Each row below holds a small network's activations on one input, seen along a few directions.
In each table, some parts of the input vary, and every possible input appears once, in random order.
Descriptions start from the smaller parts, as in this example, which fits no table here: one of 8 places around a ring, together with either a single point or one of 11 places around a ring or (one of 2 separate values, together with one of 6 places along a line).
Shared parts are said once, and a part with two or three values counts as separate values.
In the rows, 128 means zero.

Other details of the inputs shift rows strongly along two fixed directions, in all tables alike. That doesn't count.

Table:
x1: [103 100  82 130 176 191 218 154 158  85 201 121  81 125 153]
x2: [160 178 143 123 105  56  62 103  74 140  73 144 107 110 146]
x3: [110  98 106 124 144 133 158 132 130 138 151 127 161 108 127]
x4: [134 116 107 111 105 108 113 110 108 160 109 123 174 124 123]
x5: [121 147 133 131  99 110  48  60  81 132  57 148 141 137 128]
x6: [129 171 179 138 103 109 126 178 157 105  94 159 115 138 161]
x7: [115 126 106  98  79  94  68  75  95 154  67 110 161 118 103]
x8: [116  89  89 140 211 172 194 176 162 129 216 101  75 113 137]
x9: [ 90 120  86  69  98  92  50  82  80 149  77 130 135 108 133]
x10: [137 130 151 112 114 107 112 151 145 150 125 143 130 143 101]
x11: [125 117 127 143 116 182 164 150 182  65 157 146 133 141 150]
x12: [163 145 180 170 106 141 137 126 153  50 111 165 130 125 170]
x13: [132 142 158 144 144 111 100  87  88 168 113 121 152 129 106]
x14: [147 189 194 185  99 127 121 139 168  82  98 164 128 187 128]
x15: [139 143 170 159 143 112 100 110 111 156 110 142 125 146  93]
x16: [122 114  95  96  99  78  73  82  68 184  81 106 173 122 104]
x17: [123 107 168 157 161 181 229 197 217  82 206 132 143 141 137]
x18: [119 161 120 117 110  99  66  57  61 148  64 134 109 146 125]
x19: [120  85  71 156 186 214 204 126 139 100 203  90 131 100 114]
x20: [102 117 114 108 104 119 120 108 135 128 108 127 155 106 125]
x21: [158 144 148 105 133  57  67  78  45 185  90 122 141  78 130]
x22: [133 150 178 180  97 141 127  96 154  94  84 146 166 144 119]
x23: [128  94  81 130 161 153 154 115 100 146 155  99 159 118 107]
x24: [ 95 151  83  57 108  53  43 106  72 184  70 122 112 117 123]
x25: [149 154 205 141  81 130 132 153 187  93 113 133 179 191 103]
x26: [ 90 122  90  69 100  79  75  82  89 167  65 118 154  92 120]
x27: [112  78  40  99 183 134 142 100  66 190 168  96 145  73 121]
x28: [162 157 190 157  76 100 117 104 139  87  69 156 159 109 148]
x29: [106  86  27  99 179 172 113  82  55 147 161  86 109  92 119]
x30: [121 150  87  89  95  77  46  97  72 178  85 111 112 135 108]
x31: [136 143 144  96 100  80  59 114 100 169  80 126 140 158  73]
x32: [141 114 126 204 218 192 186 143 146 122 206 114  78 134 126]
x33: [151 135 116 144 145 125 145 101  88 103 135 137  82 103 161]
x34: [130 121 119  98 126 113 107 113  99 178 139 103 150 116 112]
x35: [104 142 122  99  96 118 124 121 138 104 109 139 110 151 141]
x36: [131 114 125 150 110 185 161 143 178  67 158 140 132 145 150]
x37: [113  89  92 116 179 123 146 123  70 183 133 116 140  58 150]
x38: [106  88  87 112 162 132 164 128 116 151 152 119 155  99 131]
x39: [133 137 172 160  63 160 137 146 198  42 115 152 151 185 134]
x40: [149 147 149 128  98 112 105 153 163 132 116 129 117 166 124]
x41: [139 177 170 134  71 119 126 172 196  83 111 158 134 181 136]
x42: [113 134 123  99 128  89  84 133 128 160 115 119 105 135 123]
x43: [132 141 206 140  99 123 159 195 218  90 124 168 141 177 115]
x44: [105 108  71 144 195 183 196 169 146 113 226 112  83 106 140]
x45: [ 96  79  64 126 185 192 181 138 138  95 195 120 104  92 151]
x46: [157 104 101 149 186 125 157  98  64 151 152 116 137  59 145]
x47: [143 157 184 157  88  90  92  90 118 131  54 152 191 159 115]
x48: [165 130 146 134 158  86 103 111  74 165 124 137 104  85 121]
x49: [105  98  28  98 167 150 130  84  52 158 166  83  77 106 122]
x50: [125  99 111 151 218 166 182 178 129 149 193 108  66  86 159]
x51: [127 139 198 157  89 155 149 174 193  52  94 177 140 142 176]
x52: [114 126 146 123 110 118 125 126 123 133  81 140 146  86 151]
x53: [148 142 207 160  80 139 155 164 202  88 136 135 170 187 112]
x54: [119 123 109 106 104 129 121 108 132 133 110 127 157 110 124]
x55: [115 141  95  84 101 115 106 105 106 131 105 128 108 141 137]
x56: [137 126 134 173 146 220 230 168 206  27 200 126 101 182 138]
x57: [125  86  64 110 190 144 135 126  80 197 192  95  96  90 101]
x58: [147 148 206 141  86 136 160 174 211  90 136 149 173 174 126]
x59: [147 155 174 135  75  96  86 146 170 122  90 132 123 189 111]
x60: [129 169 115  96  88  84  54 111  97 143  76 121 127 160 102]
x61: [133 152 130 110  77 128 121 121 147 101 106 138 117 168 142]
x62: [125  87 128 156 218 177 205 187 132 148 206 126  86  79 139]
x63: [103 134 101  89 130 101 106 109  64 156  86 128  90  99 161]
x64: [149 147 201 152  78 116 127 168 188 101 114 150 144 190  91]
x65: [115  89  54 118 155 166 150  99 101 155 165  93 131  75 124]
x66: [100  84  72 102 198 130 136 128  86 191 190 103  95  82 102]
x67: [127 148 207 129  82 111 139 164 198 100 117 151 173 167 124]
x68: [122 117 155 123 164 130 152 154 113 157 146 121 134  87 146]
x69: [129 110  65 153 183 195 193 166 140 120 228 105  83 112 137]
x70: [181 166 200 167 118  91 114 144 152 101 104 151 104 142 150]
x71: [129 131 101  97 139 100  90 129 112 173 127 114 102 129 120]
x72: [157 158 191 159 101 143 137 176 212  75 121 133 126 208 112]
Each input here is: one of 8 places around a ring, together with either one of 3 separate values or one of 6 places along a line.
Changing only the place on the ring of 8 turns x52 into x50. The same change can be made to x28. Which row results?
Answer: x70
Changing only the place on the ring of 8 turns x63 into x37. The same change can be made to x49. Which row results?
Answer: x16
Which other rows does x62 become when the choice among 3 separate values takes its other values? List them by row number.
Answer: x15, x48

Table:
x73: [143 130 189 189 102 192 193 168 230  28 152 158 157 162 146]
x74: [143 135 140 143 161  87 100 103  71 169 110 133 124  83 129]
x75: [107 106  78  83 130 109  79  84  61 170 104 118 132  75 133]
x76: [138 144 166 165 123 178 216 208 235  43 186 148 101 189 151]
x77: [119 133  59  82 128  98  60  95  70 176 117 101  93 119 115]
x78: [150 167 217 123  12  76  89 133 183  85  29 173 202 164 136]
x79: [143 146 160 187 121 195 204 191 232  42 182 143 110 200 133]
x80: [124  69  68 181 209 225 237 131 133 109 232  96 135  87 131]
x81: [166 174 216 121  77  52  68 132 132 151  63 151 155 167 103]
x82: [103 100  30 113 208 170 168 126  84 159 213  85  66 100 127]
x83: [106 102  52  75 137  92  68  75  46 220 108  87 153 100  88]
x84: [106  69  36 132 215 184 198 100  71 161 208  83 127  55 131]
x85: [111  61  40 132 224 190 219 121  86 149 226  87 121  51 144]
x86: [106 109  94  82 124 113  90 123 105 167 125 116 129 108 114]
x87: [128 158 178  80  39  51  74 133 151 144  44 146 188 171 112]
x88: [174 138 202 179 145 149 181 171 177 100 182 135 118 166 116]
x89: [146 113 178 174 115 188 229 211 251  55 193 143 158 159 131]
x90: [125  71  64 147 197 197 205 150 143 136 234  87 128  95 114]
x91: [144 146 165 127  56  96  92 107 145 111  62 143 190 142 126]
x92: [133 163 199 112  41  96  88 160 198  87  67 164 141 188 123]
x93: [109 113  92 118 134 135 103  83  84 147 110 119 145 109 121]
x94: [132 160 118  89  72  73  50  94  89 133  56 142 115 124 146]
x95: [157 180 215 147  73  76  80 137 139 118  40 162 147 149 150]
x96: [162  97 122 184 221 181 203 126  93 127 228 105  91  86 134]
x97: [127  94  74 139 231 161 167 152  86 185 206  89  77  77 133]
x98: [122 170 198 116  49  97  98 145 188  93  63 158 148 201 116]
x99: [ 96 119  96  85 130 113  98 109  97 170 118 113 137 124 107]
x100: [137 166 172 104 102  45  42 123  98 187  50 142 123 136 119]
x101: [ 95  70  51 113 216 185 193 147 112 154 229  92  99  87 126]
x102: [160 151 231 201 137 147 192 208 233  80 154 167 125 168 137]
x103: [121 129  44  86 135  96  54  59  29 176 100 102  95  85 133]
x104: [118 163 174  81  53  66  66 133 150 126  49 152 141 181 120]
x105: [105 112  96  92 135 114 108  95  81 154 110 123 137  95 138]
x106: [105  77  38 142 214 195 170  94  73 141 196  93  90  77 129]
x107: [148 152 176 164  94 167 184 205 239  40 165 155 106 186 146]
x108: [138  95 113 199 242 196 219 158 123 121 225 118  76  71 160]
x109: [145 127 108 108 165  71  68  67  11 208 104 110 120  69 116]
x110: [129 136 194 182 107 189 209 168 224  34 148 161 158 167 148]
x111: [114 114  73  97 135 112  71  68  58 160 101 110 113  90 126]
x112: [111 134  58  71 135  81  70  73  32 177  93 112  95  91 145]
x113: [ 95 115  58  77 149 101  74  56  27 187  95 105 110  82 124]
x114: [143 161 182 186 101 178 205 170 218  23 147 161 120 180 161]
x115: [120 143 144  93  69  88  55 115 135 144  71 134 159 155 104]
x116: [140  92 115 203 248 192 222 156 123 127 229 122  83  66 154]
x117: [140 126 173 181 122 197 201 193 244  40 184 143 121 181 128]
x118: [149 198 199 140  18  88  74 117 170  67  24 174 153 204 137]
x119: [116 149 154 104  67  95  66 116 141 138  64 140 167 175  99]
x120: [133 172 211 111  22  72  94 144 190 110  43 157 202 198 108]
x121: [130 132 111  98 163  57  61 100  47 225 104 115 116  86 103]
x122: [112 146 122  86  83  82  44  94 100 162  59 126 135 160  98]
x123: [135 120 155 163 124 179 183 160 189  54 157 149 116 132 153]
x124: [ 99 112  61  67 147  91  73  66  30 186  96 109 107  79 134]
Changing only one part turns x124 into x104. The same change can be made to x75. Which row results?
Answer: x86
What do these inputs look like to the network?
Answer: one of 2 separate values, together with either one of 6 places along a line or (one of 4 places along a line, together with one of 5 places around a ring)
Which other rows does x73 become when the place on the ring of 5 takes its other values? List them by row number.
Answer: x75, x93, x105, x110
Which other rows does x124 become when the place on the ring of 5 takes its other values? List them by row number.
Answer: x106, x111, x113, x123
Which other rows does x90 become when the choice among 2 separate values takes its other values? List them by row number.
Answer: x91
A walk changes only the place on the line of 6. It starts at x95 and steps to x108. List the rest of the walk in order.
Answer: x116, x74, x109, x96
Which other rows does x101 become when the choice among 2 separate values takes its other values? List them by row number.
Answer: x105

Table:
x125: [126 125  93  86 107 101  87 105  91 151 120 112 118 123 115]
x126: [115 123 123  85 144  85  93 120  86 195 110 119 133 108 123]
x127: [123 146 161 129  89 126 104 125 154 103  98 143 137 170 109]
x128: [145 125 126 142 167 144 176 165 138 130 189 111 103 130 128]
x129: [157 152 200 155 104 106 133 137 147 114 102 146 158 149 128]
x130: [101 115 103  82 118 103 106 109  99 165  96 119 140 112 124]
x131: [115 108  85 135 174 163 168 120 105 119 161 116  92  95 154]
x132: [113 115 107  90 136  90  89 117  97 185 106 124 132  98 113]
x133: [116 121 100 148 160 163 171 133 122 105 162 131 103 108 156]
x134: [128 129 111 118 145  98  91 110  88 153 108 130 103  96 137]
x135: [123 158 162 135  89 122 115 129 162 100  90 148 148 184 121]
x136: [113 112 102 142 163 174 169 126 135 119 166 113 109 137 121]
x137: [130 138 127 114 151  95 101 115  75 164 109 127  99 102 140]
x138: [121 107  95 135 172 169 158 123 117 108 172 124  92  93 150]
x139: [125 103  88 147 171 161 172 108 101 127 170 108 137  96 135]
x140: [123 106 103 155 166 176 146 140 138 124 171 114 111 130 117]
x141: [133 106  78 129 159 159 144 140 123 139 190  99 104 107 128]
x142: [119 124 167 160 120 171 207 184 217  62 159 147 152 158 143]
x143: [122 115 165 152 117 174 188 179 210  68 165 150 145 149 136]
x144: [140 160 152 119  73 108 122 141 165  97 103 144 146 174 132]
x145: [127 103  96 150 170 169 152 137 119 120 167 119  92  92 150]
x146: [154 145 177 153  99 107 117 125 149 114 101 148 158 136 122]
x147: [124 129  81  82 114  97  95 100  81 165 110 110 120 125 121]
x148: [129 145 153 138 114 108  96 128 140 135 103 138 128 156 106]
x149: [132 152 170 132 121 107 107 133 130 142 104 133 125 162 109]
x150: [151 151 161 127  86  93 106 149 161 118 108 139 131 158 119]
x151: [143 151 174 144  83 122 136 115 154  95  93 147 168 150 133]
x152: [129 115 102 107 127 111  93  79  71 152 110 115 146  97 117]
x153: [144 135 142 139 103 122 102 112 122 129 103 132 158 118 124]
x154: [118 126 138 109  98 112  94 138 143 143  98 135 151 127 126]
Changing only one part turns x129 into x149. The same change can be made to x152. Which row results?
Answer: x127
What do these inputs look like to the network?
Answer: one of 5 separate values, together with one of 6 places along a line
Which other rows does x131 become when the place on the line of 6 takes its other values? List them by row number.
Answer: x133, x134, x137, x138, x145
Which other rows does x139 become when the choice among 5 separate values takes its other values? List them by row number.
Answer: x133, x135, x142, x144
